These are the activations of a small neural network, seen along a few directions. Each row is one input.
In each table, some parts of the input vary, and every possible input appears once, in random order.
Descriptions start from the smaller parts, as in this example, which fits no table here: values(2) and (point or line(11) or (line(4) and ring(5))).
Shared parts are said once, and a part with two or three values counts as separate values.

Other details of the inputs shift rows strongly along two fixed directions, in all tables alike. That doesn't count.

Rows:
r1: [ -4.7  -6.8  -7.4   8.9 -30.8   0.0 -39.8   8.6 -11.8  18.2 -18.9]
r2: [ -5.2 -13.0  -2.9  10.7 -30.0   9.8 -37.0  11.9 -13.0  16.8 -22.5]
r3: [ -2.5   5.9   1.8   0.2 -21.1  12.3 -47.2  13.9 -15.4  -9.4   2.6]
r4: [-11.3 -10.0  -8.4  13.4 -27.6   0.3 -40.5   5.9 -14.1  11.5 -17.4]
r5: [16.4  2.7 -2.0 25.5 28.8  5.7 16.0 25.1  2.9 12.1 42.3]
r6: [-23.9  -9.6  -5.1 -56.8 -14.1  -5.8   9.3 -22.4   3.4 -20.9 -62.2]
r7: [-13.7  13.3   5.0 -71.1  -5.5   6.3  -0.9 -19.9   1.9 -37.9 -38.5]
r8: [  5.8   5.5  16.0  16.7 -26.8  11.0 -46.8 -12.3   0.3 -13.0   1.2]
r9: [  2.4   8.4   3.4 -39.3  43.0  -1.7  64.2 -11.4  23.3 -23.5  -1.7]
r10: [17.2  7.0  0.1 30.5 27.5 -4.4 15.0 21.5  4.8  8.4 40.4]
r11: [-12.4  -5.1 -13.5 -29.4  42.1 -21.4  66.4 -23.4  18.6  -6.4 -16.9]
r12: [  3.5   7.5  13.0  12.7 -26.1  13.9 -46.0  -5.0  -4.3 -12.3   1.3]
r13: [  3.4  -8.5 -15.9  39.2  25.1  -7.1  19.8   9.0   4.4  30.2  26.1]
r14: [21.1 12.0  0.6 27.1 27.0 -4.5 13.9 19.8  6.0 13.5 41.0]
r15: [-10.9 -11.0  -8.0  12.4 -28.3   8.8 -39.1   5.4 -11.9  13.7 -17.2]
r16: [14.8 -1.4 -5.7 21.5 29.4  5.4 14.9 28.0  2.4 13.5 44.4]
r17: [-12.9 -12.0  -3.7  10.7 -34.3   6.9 -35.5   9.4 -11.8  17.5 -17.1]
r18: [-34.0  -5.3  -4.7 -56.6 -14.9   0.4   9.7 -30.8   4.3 -19.4 -54.1]
r19: [ 25.8  -6.5  -2.3  34.1   9.2  -0.6  32.0  15.1 -10.8  13.1  37.3]
r20: [  2.4 -12.2  -8.6  37.2  19.2  -8.0  24.9  16.2   3.3  34.7  23.9]
r21: [  1.1   6.3  19.8  16.1 -29.8   9.2 -44.9 -12.6  -0.8 -11.0   3.7]
r22: [ 25.3  -5.5  -2.7  34.9  10.0  -9.2  30.6  15.4 -13.0  10.8  36.9]
r23: [ 16.3  -8.9  -7.2  33.4  20.9 -13.8  22.6  21.9   2.2  38.3  16.6]
r24: [18.1  4.6 -5.8 18.8 29.6 -3.2 12.6 26.6  1.4 16.3 44.6]
r25: [  5.8   8.6  11.0 -29.7  41.5 -15.6  62.5 -25.8  25.9 -29.5  -2.4]
r26: [-20.6  11.6  11.4 -65.5 -10.8  11.7   4.2 -23.1   6.0 -40.5 -38.3]
r27: [16.9  6.2 12.4 38.1 21.4 -2.9 17.7  6.2 10.7  9.0 42.9]
r28: [  9.8 -15.2 -11.7  36.6  19.4  -6.4  24.6  20.8   5.4  34.3  19.1]
r29: [  7.1  15.2   7.0 -37.2  42.3 -12.6  62.0 -20.8  23.9 -22.9  -1.6]
r30: [-16.7  -5.2  -9.4 -30.6  38.3 -14.7  69.7 -24.0  19.7  -1.9 -14.1]
r31: [  4.1 -10.9 -15.4  38.2  22.5  -7.0  21.7  13.3   5.3  31.5  24.5]
r32: [-10.4  -2.5 -11.2  10.5 -27.6  -0.7 -42.6   1.0 -11.9  15.4 -13.5]
r33: [-20.9  -9.5  -0.6 -57.2 -12.9  -4.5   9.5 -20.1   1.1 -19.4 -65.0]
r34: [-11.0  -0.2 -11.7  11.5 -25.0  -0.7 -44.5  -3.3 -12.8  14.1 -11.9]
r35: [-19.1  12.4  15.0 -60.7 -11.6   9.5   4.4 -31.0   7.6 -42.7 -38.3]
r36: [  5.8  -3.2   4.3 -35.4  22.5  -8.2  81.8 -17.9   4.4 -19.0  -2.7]
r37: [ -6.7   5.9   6.1  -1.3 -24.8  19.0 -43.6  13.1 -14.2  -5.2   5.2]
r38: [  5.3   6.5  15.5  17.6 -26.1   2.4 -48.3 -11.9  -2.0 -15.2   1.0]
r39: [ -9.9 -12.0   0.8  10.1 -33.1   8.1 -35.1  11.6 -14.1  18.9 -20.1]
r40: [-23.2   4.1   5.0 -72.7  -8.4  12.9   2.1 -15.7   1.2 -37.1 -34.0]
r41: [  0.4  10.1   8.0   9.4 -24.1   8.5 -46.7   2.1  -9.7 -13.0   1.3]
r42: [ -7.3  -4.9  -8.0  10.2 -28.0   0.2 -41.6   4.3 -12.9  16.5 -16.5]
r43: [  7.0  13.4  13.0  10.3 -25.7   5.1 -48.3  -6.2  -5.3  -9.4   1.8]
r44: [ -4.0   1.8  -2.0  -3.7 -20.4  11.9 -48.1  16.9 -15.9  -7.9   4.9]
r45: [ 11.1   1.7   2.1   5.7 -40.7   5.6 -32.0   2.3 -27.7  -3.3  -1.4]
r46: [  3.6  -9.8 -15.8  38.9  23.2 -15.5  20.4  13.6   3.1  29.2  24.2]
r47: [19.1  6.9  4.2 34.7 25.7  2.1 16.3 13.2  8.5  8.5 40.7]
r48: [ 12.1  11.6  14.5 -28.5  39.9 -18.5  59.7 -34.6  31.5 -25.0  -1.7]
Description of these inputs: line(4) and (point or line(5) or line(6)).
Q: The inputs of r12 and r43 match in every part but the line(4) part. If r13 is changed in the same way as r12 into r43, which row does it become?
A: r34
Q: A walk changes only the line(5) part. It starts at r34 and steps to r32. List the rest of the walk in order.
A: r42, r1, r23
Q: Which other rows does r27 become when the line(6) part takes its other values? List them by row number.
A: r21, r26, r35, r37, r40
Q: Which other rows does r10 become when the line(4) part takes its other values? List them by row number.
A: r9, r14, r26
Q: Which other rows does r37 become when the line(4) part takes its other values? List them by row number.
A: r3, r5, r7

Rows:
r49: [  6.8   6.2  11.4   9.5 -28.5  11.2 -47.5  -2.8 -12.3 -12.2   2.4]
r50: [-25.8  -3.3   0.5 -71.0 -15.5  -1.4  10.2 -39.3   5.6 -25.7 -70.0]
r51: [-14.8  -6.7  -8.6  10.5 -27.5   3.5 -45.1   3.7 -13.7   5.5  -9.2]
r52: [34.4  5.1  5.8 52.1 22.4 -5.2 17.8 17.2  5.1 12.0 53.8]
r53: [-15.1  16.8   1.7 -88.7  -6.5   3.6   0.3 -25.1  -2.6 -45.0 -45.7]
r54: [  5.9   5.7  10.8  11.4 -32.9   7.4 -44.7  -2.2 -11.8 -11.5   0.6]
r55: [ 13.7   7.9  10.1 -29.1  43.4  -8.6  67.6 -21.4  22.3 -26.7   5.2]
r56: [ 13.9  -7.9 -12.3  55.1  29.9 -11.6  24.7  21.9   3.2  36.4  38.6]
r57: [  2.3  13.6  -6.9 -47.5  53.8 -10.7  61.5  -3.9  20.0 -18.1   9.8]
r58: [-15.7  -7.6  -7.5  -2.9 -31.1  25.0 -38.4  21.0 -21.6   4.1   1.2]
r59: [-27.5  -4.6  -1.1 -81.8 -19.4  17.0  15.3 -19.0 -10.4 -34.2 -51.4]
r60: [-11.7  -4.4  -4.0  14.1 -29.8   6.7 -42.5   2.7  -7.9  16.3 -19.7]
r61: [  7.5  -4.5   1.6 -38.0  41.2 -12.8  72.7   2.6  18.9  -8.3 -11.4]
r62: [ -6.5  -6.9  -3.8  11.9 -30.7   3.8 -42.4   0.4 -14.5  12.7 -15.8]
r63: [24.6  3.5  7.8 52.6 25.6 -5.2 18.8 15.1  5.6 23.5 56.4]
r64: [-13.3  -5.3  -6.7  -1.0 -32.4  25.1 -35.9  21.2 -24.9   4.0  -1.7]
r65: [ -5.8  -6.4  -6.7  12.5 -35.3  -1.5 -39.3   2.4 -19.2   5.9 -12.9]
r66: [ -0.9   9.8  15.8  10.4 -30.6  10.2 -46.0  -4.1  -9.6  -5.4   1.8]
r67: [-10.8  -4.9  -5.9  13.2 -28.5   6.3 -43.2   3.0 -11.5  11.1 -16.5]
r68: [ -1.4  -6.9  -6.6 -29.7  42.9 -19.8  77.1 -20.0  18.2  -3.7 -14.0]
r69: [ 19.2  -9.8 -10.2  52.8  21.6 -15.6  25.5  19.1   2.9  38.7  34.1]
r70: [29.1 11.0 -8.1 34.3 28.3 -9.3 13.8 32.3 -4.0 21.8 55.5]
r71: [ 11.1 -10.3 -12.3  52.5  31.4 -11.0  21.9  21.2   9.0  39.4  39.9]
r72: [ -3.8  -6.9  -5.6  13.4 -35.3   0.6 -39.5   1.6 -16.0   8.8 -15.8]
r73: [-13.1  -6.5  -6.0  11.3 -27.8   7.0 -45.4   2.2  -6.2  14.4 -15.0]
r74: [  5.3   5.7   6.4 -30.3  47.5  -8.9  65.3 -19.9  28.1 -25.7   6.4]
r75: [21.4  2.3  3.1 52.6 32.4 -4.4 14.3 18.6 10.1 17.2 58.5]
r76: [  0.2  11.6  11.7 -26.7  44.0  -9.8  68.9 -20.6  27.3 -18.9   3.5]
r77: [ 15.9  -9.4 -11.3  52.4  27.1 -16.0  24.9  19.9  -3.2  35.0  41.5]
r78: [-26.7  -3.5   1.6 -70.3 -16.2  -1.7  10.6 -39.1   7.2 -23.6 -71.8]
r79: [ 18.3  -9.3  -8.4  53.8  20.6 -15.2  26.4  18.9   6.5  43.9  31.0]
r80: [-12.4  -4.4  -7.8  12.5 -28.8   3.6 -42.6   4.0 -17.1   5.3 -12.2]
r81: [ -8.0  -7.2  -9.4 -30.4  46.6 -17.3  74.0 -17.7  24.7  -5.1 -11.6]
r82: [-15.4   8.6  15.2 -71.9 -13.0   4.2   4.3 -41.7   5.4 -51.4 -49.9]
r83: [  6.0   9.7  12.9 -28.8  36.0 -14.6  71.3 -23.2  24.8 -19.6   0.6]
r84: [  2.8   6.6  12.5  10.9 -35.7   8.8 -43.0  -3.3  -9.8  -6.4   1.0]
r85: [-13.8  -6.9  -8.1  10.8 -27.5   3.8 -45.1   4.1 -12.5   6.4 -10.7]
r86: [ -3.9   8.6  11.4  10.7 -29.0  13.9 -46.4  -1.8  -7.5  -7.0   1.8]
r87: [ -6.2  -4.7   1.5  -0.6 -22.4  14.5 -48.3  23.6  -9.3   3.8  -8.8]
r88: [-14.0  -6.8  -4.8  12.1 -28.4   6.7 -45.0   2.4  -4.6  16.5 -16.7]
r89: [-11.4  -4.5  -7.3  12.8 -28.8   3.8 -42.7   4.4 -15.9   6.2 -13.7]
r90: [ -6.8  -7.4  -5.4  -0.9 -38.9  19.9 -32.5  19.5 -27.1   4.5  -2.3]
r91: [23.6 13.0 -9.6 36.3 36.9 -4.8 12.3 35.0 -1.3 22.5 58.6]
r92: [ -3.9  -2.4   2.4   1.2 -23.7  14.5 -45.7  23.8 -12.7   3.5 -11.9]
r93: [-23.4  -3.2  -0.5 -69.5 -19.9  -4.1  12.6 -38.2   6.4 -26.7 -71.3]
r94: [26.9  5.1  3.8 53.7 30.7 -3.1 16.2 19.1  6.8 14.9 55.6]
r95: [  4.3  10.0  10.1  10.8 -26.2  16.3 -48.4   0.3  -8.5 -16.4   2.7]
r96: [  1.9   7.7   9.2   8.9 -24.9  16.2 -50.9   0.0  -5.1 -16.0   5.6]
r97: [ -7.1  -6.6  -5.3  11.5 -31.0   1.3 -41.8   1.8 -18.9   7.8 -13.0]
r98: [-25.4   9.2  14.0 -73.4 -12.2   8.1   2.6 -40.8  13.7 -47.7 -47.4]
r99: [ 18.5  -9.5 -11.6  52.4  21.1 -18.0  25.9  20.5  -1.6  33.8  36.8]
r100: [  9.2   6.1  10.5  10.9 -32.9   8.5 -45.0  -1.9 -11.6 -13.2   1.0]
r101: [  5.9  -4.6   2.4 -37.9  46.9 -10.6  71.5   2.3  18.5  -6.5  -8.5]
r102: [  4.8   7.5   7.5 -26.6  46.2 -10.0  67.6 -19.4  24.3 -23.7   4.0]
r103: [16.7  6.4  7.2 52.9 29.9 -4.0 15.1 17.6 12.9 22.2 58.2]
r104: [ -5.8  -4.2  -7.2 -27.9  44.9 -16.1  76.3 -17.9  25.5   1.0 -17.1]
Q: What do these inputs look like to the network?
A: line(4) and (values(3) or line(5) or line(6))
Q: The inputs of r65 and r80 match in every part but the line(4) part. If r79 is changed in the same way as r65 into r80, which row does it become?
A: r60
Q: Which other rows does r68 become when the line(6) part takes its other values? List them by row number.
A: r50, r62, r77, r78, r97
Q: Which other rows does r53 become when the values(3) part takes its other values? List them by row number.
A: r59, r101
Q: A walk changes only the line(4) part. It starts at r71 and steps to r67. List the rest of the walk in order.
A: r62, r69
Q: Which other rows does r87 become when the values(3) part takes its other values? List them by row number.
A: r57, r58
